These are the activations of a small network on made-up records, seen along a few directions, one row for each record.
After each row come some of the record's fields: J, G, K, N, H.
Not every record has every field; a missing one is written none.
The largest differences between rows may come from other fields.
(in the rows, 500 means zero)
Random noise pushes rows far along 3 fixed directions. That doesn't count. These rows show it; they differ only by the noise:
[600 511 531 393 510 401 519 515 676 514 351 542 330 539 527 507 419 370
 529 427 560 542 698 526 487]
[585 576 297 370 499 354 540 323 568 422 464 573 338 463 414 542 639 615
 358 565 501 737 591 485 712]
[673 610 343 246 425 496 464 495 625 435 511 586 246 377 451 486 678 517
 435 577 482 705 518 355 527]
[605 530 500 386 412 447 458 579 591 513 493 506 401 522 537 487 430 511
 508 355 556 514 607 490 574]
[610 565 374 348 491 398 520 412 617 451 434 570 309 465 453 520 587 514
 425 534 513 677 609 468 600]

[317 430 402 528 636 227 525 370 635 544 360 458 480 525 448 532 430 488
 358 529 634 546 497 625 441] => J=j1, G=g1, K=k2, N=n1, H=none
[722 537 557 343 344 397 589 409 582 489 405 575 517 456 443 566 609 498
 625 502 471 643 646 435 616] => J=j2, G=g2, K=k2, N=n2, H=h2
[466 481 302 381 778 460 592 242 644 344 270 585 270 485 273 579 737 324
 442 876 424 716 543 565 356] => J=j2, G=g1, K=k1, N=n1, H=none
[554 537 486 305 437 698 508 594 517 510 498 512 417 376 511 440 610 417
 583 683 336 578 406 293 353] => J=j3, G=g1, K=k1, N=n2, H=h2
[588 504 652 423 379 317 616 324 575 567 312 491 659 560 570 595 466 634
 562 457 532 531 648 502 663] => J=j3, G=g2, K=k2, N=n1, H=h2
[438 600 388 468 536 627 516 393 385 355 652 565 569 377 399 481 679 660
 459 668 420 663 472 402 542] => J=j2, G=g2, K=k2, N=n2, H=h2
[741 578 594 351 547 423 621 371 786 516 190 618 179 467 483 592 537 224
 652 715 501 701 666 463 313] => J=j3, G=none, K=none, N=none, H=none
[601 528 436 598 432 494 324 644 269 423 661 574 546 487 523 456 433 638
 507 348 406 466 456 537 726] => J=j1, G=g1, K=k1, N=n1, H=h2
[354 471 411 474 587 506 662 351 513 448 426 536 505 553 406 531 557 536
 410 780 486 503 432 467 476] => J=j3, G=g1, K=k1, N=n2, H=none
[556 582 363 383 231 662 306 636 384 464 838 550 574 311 455 426 708 829
 350 569 458 532 211 267 737] => J=j3, G=g1, K=k1, N=n1, H=h2
[372 539 288 596 799 390 684 160 487 403 404 586 471 556 383 525 646 522
 362 683 454 697 610 617 502] => J=j2, G=g2, K=k2, N=n1, H=h1
[473 417 567 617 741 368 736 221 676 418 210 583 409 598 484 579 518 208
 541 745 500 639 731 684 371] => J=j3, G=none, K=none, N=none, H=none
[576 509 553 442 385 395 488 438 664 643 327 411 404 510 519 532 490 471
 500 483 599 510 559 525 547] => J=none, G=none, K=none, N=none, H=none
[544 553 560 344 383 522 433 491 511 549 512 498 475 532 600 501 444 531
 541 425 514 493 536 509 554] => J=j3, G=g1, K=k2, N=n2, H=h2
[308 414 387 618 709 406 461 429 395 444 514 603 413 553 477 430 448 405
 394 492 459 442 494 576 531] => J=j1, G=g1, K=k1, N=n1, H=h2
[518 482 621 524 435 472 582 469 584 494 397 457 519 590 573 548 379 483
 561 414 551 463 588 504 491] => J=j3, G=none, K=none, N=none, H=none
[420 507 435 478 331 686 391 722 221 446 841 500 606 361 469 388 570 660
 413 388 382 428 263 433 593] => J=j1, G=g1, K=k1, N=n2, H=h2
[669 598 379 253 470 602 366 742 629 510 663 481 251 352 479 448 545 298
 545 417 547 533 300 357 387] => J=j2, G=g2, K=k1, N=n2, H=h1
[542 438 383 403 500 571 472 440 482 480 480 566 446 438 451 458 657 567
 448 512 473 564 385 476 508] => J=j2, G=g1, K=k2, N=n1, H=h2
[500 472 560 505 488 445 520 581 555 557 540 445 500 542 443 506 407 536
 432 353 642 473 566 614 678] => J=j3, G=g1, K=k1, N=n2, H=h1
[475 457 586 750 638 379 460 426 391 451 441 485 648 674 538 624 187 408
 651 282 500 361 736 755 765] => J=j2, G=g2, K=k1, N=n2, H=h2
[310 475 286 650 593 574 342 614 176 383 735 557 480 488 451 284 494 563
 351 377 518 432 303 573 554] => J=j1, G=g1, K=k1, N=n1, H=h2
[677 472 539 539 451 461 461 519 450 526 535 545 462 549 472 559 288 591
 569 321 465 505 662 612 674] => J=j3, G=g1, K=k1, N=n1, H=h2
[634 536 390 359 444 601 370 578 471 426 643 494 404 338 455 468 627 587
 369 451 450 549 357 446 493] => J=j1, G=g2, K=k2, N=n1, H=h2
[578 553 418 454 405 420 516 376 529 593 468 464 474 508 435 537 599 543
 449 623 516 645 451 523 580] => J=none, G=none, K=none, N=none, H=none
[709 594 482 482 328 472 412 534 511 563 524 446 388 551 498 499 510 503
 524 396 456 534 553 496 629] => J=none, G=none, K=none, N=none, H=none
[794 543 517 341 507 416 634 453 619 571 319 594 358 510 445 557 625 401
 595 518 502 654 633 490 463] => J=j2, G=g2, K=k2, N=n1, H=h1
[418 441 652 507 437 329 684 251 550 565 280 346 811 658 569 655 496 752
 512 561 627 428 552 479 628] => J=j2, G=g2, K=k2, N=n2, H=none
[725 581 617 181 322 733 212 901 710 598 609 463 286 327 631 378 509 349
 538 356 529 350 343 288 161] => J=j1, G=g2, K=k2, N=n1, H=h1
[274 335 477 569 468 414 482 438 531 580 477 340 659 674 573 464 397 554
 366 370 747 385 419 576 541] => J=j2, G=none, K=none, N=none, H=none
[262 477 338 485 543 265 542 321 490 536 483 443 505 619 407 583 394 626
 321 510 639 576 500 601 615] => J=j3, G=g2, K=k1, N=n1, H=none
[404 540 315 390 443 510 464 467 508 559 576 423 440 449 514 468 488 601
 329 524 574 517 384 448 613] => J=j3, G=g1, K=k1, N=n2, H=h2
[586 503 403 476 227 459 455 502 399 501 794 378 609 382 541 530 629 809
 481 352 499 516 357 436 827] => J=none, G=none, K=none, N=none, H=none
[512 455 585 665 669 529 512 581 542 507 357 496 516 618 496 532 232 273
 607 287 494 312 714 675 411] => J=j2, G=g2, K=k1, N=n1, H=h2
[648 553 498 547 610 614 406 622 504 414 489 622 380 483 465 526 407 308
 692 378 396 497 614 633 478] => J=j2, G=g2, K=k1, N=n2, H=h2
[248 455 373 540 496 274 587 342 439 523 492 403 675 596 437 566 572 730
 256 641 546 506 441 551 746] => J=j1, G=g1, K=k1, N=n2, H=none

Here are new rows. What are their fields?
[613 425 508 508 423 425 426 558 594 537 441 469 446 611 506 503 447 472
 569 360 565 510 578 541 544] => J=j2, G=none, K=none, N=none, H=none
[514 474 699 569 599 392 587 430 687 530 170 499 416 590 570 607 376 214
 579 511 523 470 697 571 340] => J=j1, G=none, K=none, N=none, H=none
[407 518 216 659 613 241 726 162 352 482 512 490 673 530 338 542 633 827
 310 513 542 653 546 623 864] => J=j2, G=g2, K=k2, N=n1, H=h1
[700 436 613 435 525 402 566 427 644 638 342 508 442 541 542 564 539 496
 623 437 583 574 591 454 593] => J=j2, G=g2, K=k2, N=n1, H=h1
[611 585 317 526 468 391 547 291 443 441 540 574 379 374 381 543 713 661
 481 623 409 844 506 509 690] => J=none, G=none, K=none, N=none, H=none
[471 496 403 548 568 413 454 464 528 513 446 452 500 552 465 603 426 562
 375 535 558 491 466 531 527] => J=j1, G=g2, K=k1, N=n1, H=none
[595 506 678 471 241 692 394 741 483 614 592 432 563 481 572 515 417 467
 641 327 528 338 420 412 389] => J=none, G=none, K=none, N=none, H=none
[539 493 690 518 407 596 457 589 601 624 353 461 461 515 565 538 440 353
 662 459 531 385 584 490 359] => J=none, G=none, K=none, N=none, H=none
[512 475 603 471 583 491 576 460 614 500 296 523 376 475 584 538 559 255
 518 665 511 528 591 477 205] => J=j1, G=none, K=none, N=none, H=none
[610 552 518 529 364 560 452 544 469 525 612 511 461 408 507 479 535 577
 615 456 451 573 464 482 535] => J=none, G=none, K=none, N=none, H=none
[351 463 320 632 651 509 392 470 457 459 581 676 437 480 493 515 475 457
 369 461 410 567 506 570 455] => J=j1, G=g2, K=k1, N=n1, H=h2
[536 373 654 593 385 498 470 615 477 591 515 362 548 640 593 457 328 443
 619 231 514 351 621 668 524] => J=none, G=none, K=none, N=none, H=none
[582 561 403 595 401 354 509 375 457 524 622 502 521 517 448 518 503 636
 478 467 484 678 481 558 714] => J=none, G=none, K=none, N=none, H=none
[623 514 431 450 434 384 553 396 611 500 385 488 347 510 427 529 563 345
 455 494 483 628 569 497 510] => J=none, G=none, K=none, N=none, H=none
[417 443 495 457 571 423 441 425 587 525 407 411 453 515 495 446 425 417
 340 421 554 429 548 557 433] => J=j1, G=g2, K=k2, N=n1, H=h2
[541 604 411 496 388 473 549 321 435 500 516 427 565 424 499 600 679 732
 429 647 489 645 481 456 656] => J=none, G=none, K=none, N=none, H=none
[607 572 538 534 276 530 499 547 411 543 608 362 633 484 595 509 542 653
 554 437 457 518 500 407 593] => J=none, G=none, K=none, N=none, H=none
[402 378 555 565 520 434 354 601 553 572 426 538 463 655 584 428 119 280
 568 293 569 302 650 684 421] => J=j3, G=g1, K=k1, N=n1, H=h2
